These are the activations of a small neural network, seen along a few directions. Each row is one input.
In each table, some parts of the input vary, and every possible input appears once, in random order.
A made-up example of a description, with smaller parts first: one of 2 separate values, together with either a single point or one of 9 places around a ring or (one of 5 places around a ring, together with one of 6 places along a line).
Shared parts are said once, and a part with two or three values counts as separate values.
(in the rows, 128 means zero)

Other details of the inputs vary at random and push rows far along two fixed directions, the same in every table; ignore that.

Table:
R1: [112 117 149 142 132 157 154 147 181 124 113 186 104]
R2: [108 102 162 140 128 144 152 139 195 120 111 176 127]
R3: [ 67 117 152 167 128 139 163 145 166 131 121 144 101]
R4: [193 121 117 196 165 175 117  63 153 131 129 121 173]
R5: [ 80 124 139 165 124 130 160 148 180 144 130 168  97]
R6: [108 106 148 148 123 137 126 142 171 112 109 190 105]
R7: [192 119 131 203 129 148 116  90 153 116 144 134 166]
R8: [188 138  84 109 149 131  96 106  60 129 142  88 150]
R9: [ 90 106 163 163 102 128 127 128 174 130 108 183 114]
R10: [199 105 101 203 145 160 122  82 136 135 136 134 151]
R11: [104  97 156 146 119 134 127 144 175 113 107 185 118]
R12: [103  70 141 144 134 135 132 130 170 128 102 179 123]
R13: [195 159  99 113 131 126  98 119  67 116 154  90 150]
R14: [164 158  97 135 123 101 103 115  78 136 170  66 151]
R15: [185 141 144 212 127 155 133  65 164 139 146 119 167]
R16: [106 110 163 140 134 148 144 138 191 118 106 177 122]
R17: [101 142 125  69 101 100 116 157  86 131 125 131 103]
R18: [174 154 115 136 113 123 113 103  61 119 145  55 152]
R19: [ 74 156 129  72 131  93 122 155 107 133 133 106 120]
R20: [ 74 144 124  82 117  83 107 159  98 128 131 115 116]
R21: [104 119 132  69 117 112 132 170  89 102 113 109 116]
R22: [103  86 132 144 140 143 124 128 162 124  98 186 107]
R23: [ 83 144 124  70 123  93 136 163 110 140 144 100 115]
R24: [193 190 111 121 137 126 101  83  75 134 152  64 158]
R25: [188 115 115 202 160 185 145  70 135 121 128 101 161]
R26: [186 102 114 213 148 171 129  78 126 119 128 112 156]
R27: [120 124 119  60 112 101 125 173  98 117 124 130 111]
R28: [ 92 150 147  57 117 102 123 145 110 133 115 113 122]
R29: [191 138 138 212 123 157 141  73 163 145 149 115 158]
R30: [105 131 139  60 132 125 150 164  98 106 114 100 120]
R31: [105 148 130  58 111 101 143 158 104 140 122 115 107]
R32: [112 116 105  43 140 121 137 156 103 133 110 119 115]
R33: [ 96 144 131  66 105  93 106 148  90 124 120 128 106]
R34: [114  87 150 149 110 134 143 151 180 121 116 180 113]
R35: [181 157 115 122 112 105  95  95  73 128 156  72 167]
R36: [156 147 129 216 140 143 131  84 160 139 160 116 158]
R37: [102  99 134 137 150 160 138 122 179 128  95 179 110]
R38: [102 105 119  55 139 104 105 148  94 122 106 126 126]
R39: [ 86 142 110  83 112  85 123 170  95 134 138 117 102]
R40: [ 82 162 117  75 130 101 131 165 100 139 139 115 102]
R41: [117 128 133  45 124 109 139 169 117 121 125 112 124]
R42: [ 78 137 123  81 113  80 114 160 101 129 137 113 120]
R43: [101 157 132  60 116 111 134 154 100 139 122 122 105]
R44: [188 125 131 220 108 145 124  80 150 138 149 126 153]
R45: [106  97 129 136 146 164 150 133 172 136 100 182 106]
R46: [ 87 139 145  64 115 114 151 156  93 124 112  93 110]
R47: [197 122  90 113 145 122 101 101  71 131 146  73 164]
R48: [ 99  80 145 133 143 151 147 127 188 132  99 173 126]
R49: [ 73 135 144 163 133 132 143 136 179 137 124 170  99]
R50: [ 73 108 144 178 115 130 145 147 156 127 120 147 101]
R51: [100 104 147 163  95 128 147 139 171 136 114 186  97]
R52: [157 176  96 137 134 105  89 107  71 128 162  78 145]
R53: [202 178 107 109 152 135 102  98  83 113 151  74 161]
R54: [119 108 147 146 126 150 163 147 188 125 114 181 108]
R55: [158 146 112 224 129 144 118  97 139 138 157 135 134]
R56: [199 137  90  99 155 137 115  95  81 134 145  59 173]
Description of these inputs: one of 2 separate values, together with one of 4 places along a line, together with either a single point or one of 6 places around a ring.
Changing only the place on the line of 4 turns R23 into R29. The same change can be made to R20. Which row results?
Answer: R9
Changing only the place on the line of 4 turns R34 into R47. The same change can be made to R1. Which row results?
Answer: R45
Change only the choice among 2 separate values in R9. List by row number the other rows that result.
Answer: R28
Which other rows agree with R53 in the place on the line of 4 and the choice among 2 separate values? List them by row number.
Answer: R1, R2, R16, R30, R41, R54
Change only the place on the line of 4 in R21. List by row number the other rows that result.
Answer: R18, R26, R50
Change only the choice among 2 separate values in R44. List by row number the other rows that result.
Answer: R29

Table:
R57: [163 116 104  61 144 130 110 132  99 118 116 120 140]
R58: [142 113 133 151 159 174 163 110 174 132 113 142 131]
R59: [ 57 139 166  45 123 119 161 180 159 127 102 150  94]
R60: [164  85 157 209  97 151 132 103 176 115 121 168 143]
R61: [ 58 109 174  64  96 110 168 183 144 118 103 132  98]
R62: [ 50 128 112  75 137 100 137 170 100 134 127 109  99]
R63: [ 49 110 136  86  91  81 118 184 123 124 110 176  81]
R64: [150 125 146 214 107 136 116 101 184 135 137 185 131]
R65: [163 210 110  86 131  98 110 112  62 141 171  41 157]
R66: [125  96 112 193 133 130 109 118 142 130 130 161 123]
R67: [135 162 125 193 125 131 137 112 123 141 158 106 130]
R68: [151  75 122 208 145 167 124  94 168 125 108 175 132]
R69: [164 158  84  82 168 133 117 108  46 132 144  33 157]
R70: [224 166 111 126 136 132  90  85  91 118 153  94 176]
Describe the family of inputs behind these rows.
Answer: one of 2 separate values, together with either a single point or one of 6 places around a ring
Changing only the choice among 2 separate values turns R67 into R63. The same change can be made to R65. Which row results?
Answer: R64
Change only the choice among 2 separate values in R60. List by row number the other rows that result.
Answer: R61
